A small network was trained on invented records. Each row is its activation on one of them, seen along a few directions.
After each row come some of the record's fields: FURAK, KINAT, ZESEV, BURUZ, KINA.
A field that a record lacks is written absent.
Other fields move the rows too, some of them a lot.
(in the rows, 500 means zero)
Random noise pushes rows far along 6 fixed directions. That doesn't count. These rows show it; they differ only by the noise:
[536 459 567 484 747 458 555 458 462 649 431 589 401 441 595 605 365 586
 385 582 450 400 340 505 596]
[534 558 596 631 614 378 526 525 419 621 430 531 444 590 539 629 297 541
 413 528 281 430 429 402 590]
[563 720 518 578 660 446 387 466 492 577 367 623 465 482 394 420 408 461
 387 533 397 462 663 555 660]
[748 565 345 879 607 589 411 685 673 184 338 406 342 357 406 546 611 428
 527 848 733 540 698 657 416]
[552 584 432 709 687 418 447 631 469 598 398 558 435 477 420 566 361 480
 511 567 482 515 590 344 615]
[684 678 438 883 539 440 344 648 527 340 326 447 454 567 371 503 363 457
 493 660 404 464 786 446 626]
[630 677 672 705 733 345 476 664 545 494 270 550 466 385 485 523 365 441
 326 714 338 518 575 473 593]
[545 648 469 532 614 505 412 386 474 580 436 605 431 532 428 459 435 506
 419 496 438 420 590 603 623]

[510 360 232 675 622 526 380 623 530 500 388 522 443 413 420 430 445 532
 611 586 845 412 715 335 725]  {FURAK: pusar, KINAT: lefat, ZESEV: mel, BURUZ: fezo, KINA: bem}
[669 652 741 827 446 393 285 516 463 395 393 412 429 759 583 460 135 495
 430 463 139 437 595 424 700]  {FURAK: pusar, KINAT: rito, ZESEV: luno, BURUZ: fezo, KINA: zeg}
[533 462 704 295 645 445 550 261 441 618 445 609 489 532 688 506 287 692
 231 468 270 243 359 538 719]  {FURAK: pusar, KINAT: lefat, ZESEV: mel, BURUZ: fezo, KINA: zeg}
[524 692 523 528 728 486 336 450 565 510 244 643 524 372 394 163 435 415
 266 602 530 400 820 634 798]  {FURAK: pusar, KINAT: lefat, ZESEV: luno, BURUZ: tizo, KINA: gase}
[427 596 550 592 320 482 434 385 421 535 464 443 542 766 529 363 416 431
 435 352 310 420 611 541 656]  {FURAK: pusar, KINAT: sanen, ZESEV: tola, BURUZ: fezo, KINA: gase}
[433 485 427 507 466 520 433 524 422 578 555 483 532 573 422 477 434 455
 583 361 540 520 549 386 558]  {FURAK: taz, KINAT: lam, ZESEV: luno, BURUZ: fezo, KINA: zeg}
[611 797 602 589 620 425 366 655 619 402 434 543 530 333 381 370 560 334
 469 547 465 757 738 523 435]  {FURAK: gar, KINAT: rito, ZESEV: tola, BURUZ: fezo, KINA: zeg}
[473 636 560 632 458 449 424 648 478 493 493 485 511 520 427 462 490 389
 608 432 480 648 606 350 477]  {FURAK: pusar, KINAT: sanen, ZESEV: luno, BURUZ: fezo, KINA: zeg}
[605 430 520 587 526 448 318 638 524 374 417 436 643 465 535 379 312 502
 586 591 480 505 702 264 709]  {FURAK: gar, KINAT: rito, ZESEV: tola, BURUZ: fezo, KINA: bem}
[599 655 304 685 347 560 429 478 527 370 515 470 410 645 338 526 571 485
 586 465 477 493 694 596 402]  {FURAK: kubap, KINAT: rito, ZESEV: absent, BURUZ: fezo, KINA: zeg}
[483 452 453 425 587 509 518 622 517 557 562 563 509 353 486 461 529 470
 597 515 640 631 485 396 479]  {FURAK: kubap, KINAT: rito, ZESEV: absent, BURUZ: fezo, KINA: gase}
[452 577 305 530 563 554 321 497 461 595 553 608 496 549 351 369 462 439
 662 330 618 598 686 397 620]  {FURAK: gar, KINAT: rito, ZESEV: luno, BURUZ: tizo, KINA: gase}
[554 542 601 564 512 476 607 656 600 359 453 433 467 358 508 606 693 431
 433 671 532 703 437 620 229]  {FURAK: gar, KINAT: rito, ZESEV: pinal, BURUZ: tizo, KINA: zeg}
[575 368 419 684 410 522 472 577 513 327 488 351 453 607 568 555 403 577
 519 564 498 371 521 425 539]  {FURAK: kubap, KINAT: lefat, ZESEV: absent, BURUZ: fezo, KINA: zeg}
[403 534 484 372 442 453 479 453 415 572 593 518 593 608 438 472 497 490
 549 328 425 535 542 398 582]  {FURAK: gar, KINAT: lefat, ZESEV: tola, BURUZ: fezo, KINA: zeg}
[430 390 377 602 559 562 647 724 601 500 522 457 390 318 507 625 738 374
 625 601 859 735 314 448 193]  {FURAK: kubap, KINAT: sanen, ZESEV: absent, BURUZ: fezo, KINA: zeg}
[570 669 480 728 416 454 359 559 516 422 389 496 521 552 380 431 456 401
 487 493 446 505 711 504 574]  {FURAK: gar, KINAT: lam, ZESEV: mel, BURUZ: fezo, KINA: zeg}
[472 598 557 416 525 456 488 491 538 540 422 569 556 386 444 413 590 421
 384 524 507 532 528 593 502]  {FURAK: taz, KINAT: lam, ZESEV: pinal, BURUZ: fezo, KINA: zeg}
[603 260 397 551 450 641 543 436 519 287 540 397 428 535 599 624 502 644
 527 630 646 289 436 658 481]  {FURAK: gar, KINAT: lam, ZESEV: luno, BURUZ: fezo, KINA: lised}
[503 690 344 362 473 639 275 289 500 533 643 625 478 512 285 320 626 498
 629 308 607 559 702 667 520]  {FURAK: gar, KINAT: rito, ZESEV: mel, BURUZ: fezo, KINA: zeg}
[451 397 400 461 563 550 631 429 455 568 485 574 403 441 550 600 539 559
 449 544 634 383 396 587 478]  {FURAK: pusar, KINAT: lam, ZESEV: luno, BURUZ: tizo, KINA: lised}
[663 616 385 577 538 560 349 539 558 364 401 486 512 493 391 412 517 495
 563 600 555 503 786 469 580]  {FURAK: pusar, KINAT: rito, ZESEV: tola, BURUZ: tizo, KINA: zeg}
[446 482 429 489 256 494 491 373 470 417 494 470 607 624 455 370 558 461
 507 453 531 407 605 575 590]  {FURAK: gar, KINAT: lefat, ZESEV: pinal, BURUZ: fezo, KINA: gase}
[482 550 518 369 538 505 546 540 540 515 474 549 551 326 501 461 634 420
 436 582 602 591 541 582 457]  {FURAK: pusar, KINAT: lam, ZESEV: tola, BURUZ: fezo, KINA: lised}
[485 639 392 387 266 650 427 176 452 516 656 499 498 741 419 394 622 519
 539 318 440 429 617 734 451]  {FURAK: pusar, KINAT: rito, ZESEV: tola, BURUZ: fezo, KINA: bem}
[514 465 429 583 334 471 477 548 430 463 626 367 559 682 469 641 387 547
 658 395 386 531 522 292 494]  {FURAK: taz, KINAT: lam, ZESEV: tola, BURUZ: fezo, KINA: zeg}
[470 491 539 436 616 479 548 565 444 580 554 571 564 435 459 574 450 582
 574 502 392 551 498 329 492]  {FURAK: gar, KINAT: sanen, ZESEV: luno, BURUZ: tizo, KINA: gase}
[580 446 490 442 589 614 401 461 631 367 361 501 513 352 526 323 532 539
 467 640 741 409 605 687 624]  {FURAK: taz, KINAT: sanen, ZESEV: mel, BURUZ: fezo, KINA: bem}
[477 462 584 328 537 537 578 424 563 447 457 511 560 364 563 370 629 446
 365 577 640 491 462 712 461]  {FURAK: gar, KINAT: lefat, ZESEV: luno, BURUZ: fezo, KINA: lised}
[417 625 659 523 394 385 684 584 488 541 531 489 571 559 440 606 617 410
 392 539 326 574 473 450 324]  {FURAK: pusar, KINAT: lefat, ZESEV: mel, BURUZ: fezo, KINA: bem}
[506 473 518 405 540 504 539 458 438 543 557 518 480 496 499 584 473 587
 529 471 417 398 428 512 495]  {FURAK: taz, KINAT: lam, ZESEV: luno, BURUZ: fezo, KINA: zeg}
[369 402 448 437 337 445 525 331 327 695 658 441 543 782 552 598 318 595
 586 251 303 384 391 349 581]  {FURAK: taz, KINAT: lam, ZESEV: tola, BURUZ: fezo, KINA: bem}
[430 424 575 470 621 465 590 616 460 636 589 529 442 458 584 689 470 486
 554 480 502 662 255 357 356]  {FURAK: gar, KINAT: rito, ZESEV: tola, BURUZ: tizo, KINA: zeg}
[436 385 382 500 313 548 525 374 440 483 606 436 505 683 542 487 448 575
 551 372 498 370 472 504 559]  {FURAK: kubap, KINAT: lefat, ZESEV: absent, BURUZ: fezo, KINA: lised}
[480 251 556 378 709 459 635 581 525 588 474 521 467 283 682 534 425 559
 425 628 654 474 274 430 547]  {FURAK: kubap, KINAT: lefat, ZESEV: absent, BURUZ: fezo, KINA: lised}
[442 378 419 579 402 421 622 659 446 512 555 405 552 533 488 651 532 502
 627 474 521 567 422 264 407]  {FURAK: taz, KINAT: lefat, ZESEV: pinal, BURUZ: fezo, KINA: zeg}
[720 514 474 461 502 546 376 484 556 204 446 425 579 476 484 434 445 656
 505 673 420 366 726 550 589]  {FURAK: taz, KINAT: rito, ZESEV: tola, BURUZ: tizo, KINA: zeg}
[458 438 405 399 446 582 517 369 413 590 600 494 486 568 500 532 530 563
 560 384 567 466 469 484 512]  {FURAK: pusar, KINAT: lam, ZESEV: mel, BURUZ: fezo, KINA: zeg}
[630 476 470 500 490 576 373 451 546 360 499 467 481 481 488 427 489 577
 568 512 544 470 581 575 559]  {FURAK: taz, KINAT: rito, ZESEV: mel, BURUZ: fezo, KINA: zeg}

Here are new rows. What are their fields?
[663 371 274 393 718 687 293 576 591 361 561 508 503 259 446 412 506 619
 754 604 863 568 701 412 629]  {FURAK: gar, KINAT: rito, ZESEV: tola, BURUZ: fezo, KINA: zeg}
[489 332 206 471 212 727 450 221 469 352 689 415 440 740 501 520 637 601
 633 351 698 309 505 687 441]  {FURAK: gar, KINAT: lefat, ZESEV: mel, BURUZ: fezo, KINA: zeg}
[498 508 262 429 466 724 333 359 568 339 548 539 452 441 370 367 706 446
 608 502 834 499 655 756 490]  {FURAK: gar, KINAT: lam, ZESEV: luno, BURUZ: tizo, KINA: zeg}
[605 489 777 461 520 406 521 433 490 407 320 462 512 547 675 492 288 631
 253 580 159 310 437 578 654]  {FURAK: kubap, KINAT: rito, ZESEV: absent, BURUZ: tizo, KINA: zeg}
[724 349 522 436 619 539 390 601 552 258 474 390 566 387 585 508 351 713
 600 694 494 402 601 388 657]  {FURAK: taz, KINAT: rito, ZESEV: tola, BURUZ: fezo, KINA: zeg}
[530 526 530 695 604 438 488 768 555 470 460 431 536 418 445 560 455 407
 616 561 527 678 528 268 443]  {FURAK: taz, KINAT: sanen, ZESEV: luno, BURUZ: fezo, KINA: zeg}
[387 488 304 400 423 556 485 345 411 594 595 549 508 610 445 458 488 562
 567 305 534 420 526 456 571]  {FURAK: kubap, KINAT: lefat, ZESEV: absent, BURUZ: tizo, KINA: zeg}
[443 644 476 486 399 555 343 377 492 558 570 583 472 566 448 330 511 418
 530 340 539 592 612 611 532]  {FURAK: pusar, KINAT: rito, ZESEV: mel, BURUZ: fezo, KINA: lised}
[491 486 601 475 819 369 524 563 469 739 413 663 547 313 520 521 294 551
 414 522 408 455 479 288 664]  {FURAK: gar, KINAT: lam, ZESEV: luno, BURUZ: fezo, KINA: bem}
[636 501 566 556 796 376 496 696 543 509 407 527 512 314 545 557 363 570
 480 649 452 536 548 317 595]  {FURAK: gar, KINAT: rito, ZESEV: tola, BURUZ: fezo, KINA: zeg}
[497 444 453 857 522 361 425 719 454 485 303 445 488 555 489 488 314 455
 479 532 506 423 658 217 757]  {FURAK: pusar, KINAT: lefat, ZESEV: mel, BURUZ: fezo, KINA: zeg}
[479 496 685 629 291 437 579 483 501 431 475 368 495 674 601 572 512 426
 368 524 285 483 338 631 386]  {FURAK: taz, KINAT: lam, ZESEV: pinal, BURUZ: fezo, KINA: gase}
[346 442 508 272 835 361 563 660 430 863 495 718 660 297 514 523 354 540
 540 430 523 585 454 135 733]  {FURAK: gar, KINAT: sanen, ZESEV: tola, BURUZ: fezo, KINA: lised}
[470 397 203 437 314 654 508 252 380 542 670 509 404 797 466 578 469 688
 613 302 503 270 507 592 539]  {FURAK: kubap, KINAT: rito, ZESEV: absent, BURUZ: tizo, KINA: lised}
[324 600 521 531 356 358 595 524 374 670 526 510 590 665 429 612 484 421
 450 375 316 585 466 318 471]  {FURAK: pusar, KINAT: lam, ZESEV: pinal, BURUZ: tizo, KINA: zeg}
[462 576 202 652 254 605 316 347 414 473 579 499 467 739 332 381 484 462
 641 337 596 348 785 571 626]  {FURAK: pusar, KINAT: lam, ZESEV: luno, BURUZ: fezo, KINA: lised}
[556 384 761 610 399 406 528 487 464 423 493 379 523 635 692 574 313 529
 445 501 251 445 338 453 482]  {FURAK: gar, KINAT: rito, ZESEV: luno, BURUZ: fezo, KINA: bem}
[411 603 477 538 416 448 577 573 561 470 414 531 593 388 414 429 732 333
 430 566 579 592 612 633 416]  {FURAK: gar, KINAT: lam, ZESEV: pinal, BURUZ: fezo, KINA: lised}
[291 470 685 331 661 316 627 596 410 838 545 636 523 400 599 475 397 390
 457 361 432 663 238 261 536]  {FURAK: kubap, KINAT: lefat, ZESEV: absent, BURUZ: fezo, KINA: gase}
